These are the activations of a small neural network, seen along a few directions. Each row is one input.
In each table, some parts of the input vary, and every possible input appears once, in random order.
Descriptions start from the smaller parts, as in this example, which fits no table here: one of 8 places around a ring, together with either a single point or one of 11 places around a ring or (one of 3 separate values, together with one of 6 places along a line).
Shared parts are said once, and a part with two or three values counts as separate values.

Other details of the inputs vary at random and push rows far along three fixed directions, the same in every table; ignore that.

Rows:
r1: [-17 -38  40  62  20  11 -34  54  55 -17  24]
r2: [  4 -13 -11 -13  13  -3   8  21   7  -1  -9]
r3: [ 55 -24 -14   5  12  -6 -45  -9 -12 -17 -20]
r4: [ -6  43  -5 -27 -16 -20  60   8 -23  21   7]
r5: [ 76   7  -3 -19 -15 -15  12 -11 -18   7 -29]
r6: [ -5  40  11 -30  -6 -25  45  11 -26  21  -8]
r7: [-59   0 -42 -41 -35  35 -37 -76 -28   2   7]
r8: [-18 -25  38  49  15  11 -33  50  52 -13  27]
r9: [ 67   3  -9 -14  -7 -33   9 -12 -33 -10 -34]
r10: [ 67 -30  -3   1  11  -9 -49   0  -2 -23 -15]
r11: [ 42   4 -13 -38   4 -16  20  30 -12   5 -26]
r12: [-12 -12  36  31  35   2  16  33  39 -12  21]
r13: [ 12  35  11 -11 -24  -8  54 -30 -26  -9 -22]
r14: [-33 -29 -48  -8  -8  20 -68 -64  -6   7  13]
r15: [ 72  -3  -2 -16 -18  -1  21  -9 -29  -2 -42]
r16: [-32  42  -1  -5 -24 -20  38  11 -18  25  -5]
r17: [ 31  -2   1 -23  -7 -26   9  36 -25  15 -39]
r18: [-38 -51 -37  -3  -4  59 -90 -50  -3 -17   7]
r19: [-40  46   0 -21 -18 -25  41   0 -22  29 -17]
r20: [-52  28  30  43  10  -3  58  19  48 -10  38]
r21: [ 67 -32  -6   2   0  28 -36  -3  -7  -9 -30]
r22: [-44 -15 -42 -13 -20   5 -35 -72 -11   9  14]
r23: [ 66  17  -7 -16  -7 -15   5  -5 -39 -13 -39]
r24: [-89  34 -39 -37 -36  12 -12 -91 -30   6  20]
r25: [-37 -32 -48  -8 -13  36 -66 -67  -3  13  11]
r26: [-53  36  29  36  13  -1  55  13  31   3  41]
r27: [ 74   9  -4 -18 -11 -28   7 -12 -18   2 -25]
r28: [ -9 -11  31  40  24   4  17  39  36 -11  31]
r29: [  2  40 -13 -26 -17 -18  57  14 -11  13  -1]
r30: [-13  41   8 -30 -20 -31  40  12 -21  23 -21]
r31: [ 38 -30   3  -5  24   0 -33  43 -10   3 -16]
r32: [-50  31  40  33  28  -2  51  14  38  -2  31]
r33: [-74  16 -34 -15 -33  11   6 -89 -12  22  18]
r34: [-47  34  26  42  14   1  53  21  46  -7  35]
r35: [-26 -56 -32  -6  -9  59 -89 -50  11  -5  14]
r36: [ -7 -38  38  55  31  14 -28  51  42 -17  33]
r37: [ 61 -38  -1   6   9   2 -42   5 -10 -32 -24]
r38: [ 42 -30 -17 -13  24   3 -19  40   5  -4 -21]
r39: [-48  30  45  25  23  -4  49  14  43  -4  36]
r40: [ -1  40   6 -19 -17 -22  45  17 -27  21   3]
r41: [ 42 -27  -6   0  12   2 -30  48 -16   5  -8]
r42: [-10 -39  43  46  42  12 -29  45  45 -17  22]
Each input here is: one of 3 separate values, together with either one of 6 places around a ring or (one of 2 separate values, together with one of 4 places along a line).
Q: Changing only the choice among 3 separate values turns r31 into r42. The same change can be made to r38. Which row results?
A: r2
Q: Which other rows does r28 become when the place on the line of 4 takes its other values? List them by row number.
A: r1, r20, r36

Rows:
r43: [ 36  31  71  65   8 -12  55  24  42 -24   3]
r44: [-33   2 -26 -22  -7   3   4 -10  -8  15   5]
r45: [ 18  16  24  12  10 -20  27  30   4  -1   0]
r46: [-44  11   5  10   5   7  15   2  20   0  27]
r47: [  38  -80    5   34   35   28 -101   13   32  -40    2]
r48: [-30  -1   8  14  11  -1  -3   7  13   2  18]
r49: [-11 -29  -9   8  11  26 -36 -25  15 -22  10]
r50: [ 25   8 -10 -26 -12  -9   9  20 -28  11 -20]
r51: [-15 -21 -13  -2   8  13 -22  11  13  -1  11]
r52: [ 46   4 -20 -14 -17 -18  -2 -14 -29   5 -24]
r53: [ 23   5 -12 -24  -4 -21  12  14 -26  16 -21]
r54: [-32  -6  -4   4   4  -1 -15   4  11   3  14]
r55: [ 27   4 -18 -28  -2  -9  18  16 -26  13 -16]
r56: [ 49   4 -19 -30  -7  -3   5 -18 -25   0 -26]
r57: [-38   9 -16 -19 -14   7   0 -10 -19  15   6]
r58: [ 20  52  46  40   0 -19  82   0  27 -12   7]
r59: [-30   5  21  26  -7  14  -2 -28  22  -7  19]
r60: [ 44   9 -13 -24  -8 -17  -3 -18 -29   2 -27]
r61: [-20  -5 -26 -22 -17  19 -32 -46 -20   5  -7]
r62: [-38   7 -16 -18 -12   5   2 -11 -16  18   0]
r63: [ 27  -5   4  -8   0  -6   3  29  -6   4 -19]
r64: [-34   4 -26 -21  -6   7   3 -11 -14  14  12]
r65: [ 10  26   6 -15  -9 -14  36  15 -22  13 -15]
r66: [-34   2 -25 -20  -5   5   6 -12 -11  17   6]
r67: [ 68 -29  11   3   8   6 -28  15  -7 -24 -31]
r68: [-32  -5  -4   4   4   1 -15   3   8   3  17]
r69: [-25   1  16  28   1   2  -9 -28  24  -8  23]
r70: [-45  22   1  -1  -4 -13  22  -7   4  13  11]
r71: [ 53 -32  18  12  17   3 -25  56  14 -13 -15]
r72: [-20  -8  21  35  10  19  -3 -20  41 -16  30]
Q: Changing only one part turns r48 into r55. The same change can be made to r70. Which row results?
A: r44
Q: What do these inputs look like to the network?
A: one of 3 separate values, together with either one of 4 places along a line or one of 6 places around a ring
Q: Which other rows does r57 become when the choice among 3 separate values takes its other values? List them by row number.
A: r45, r64
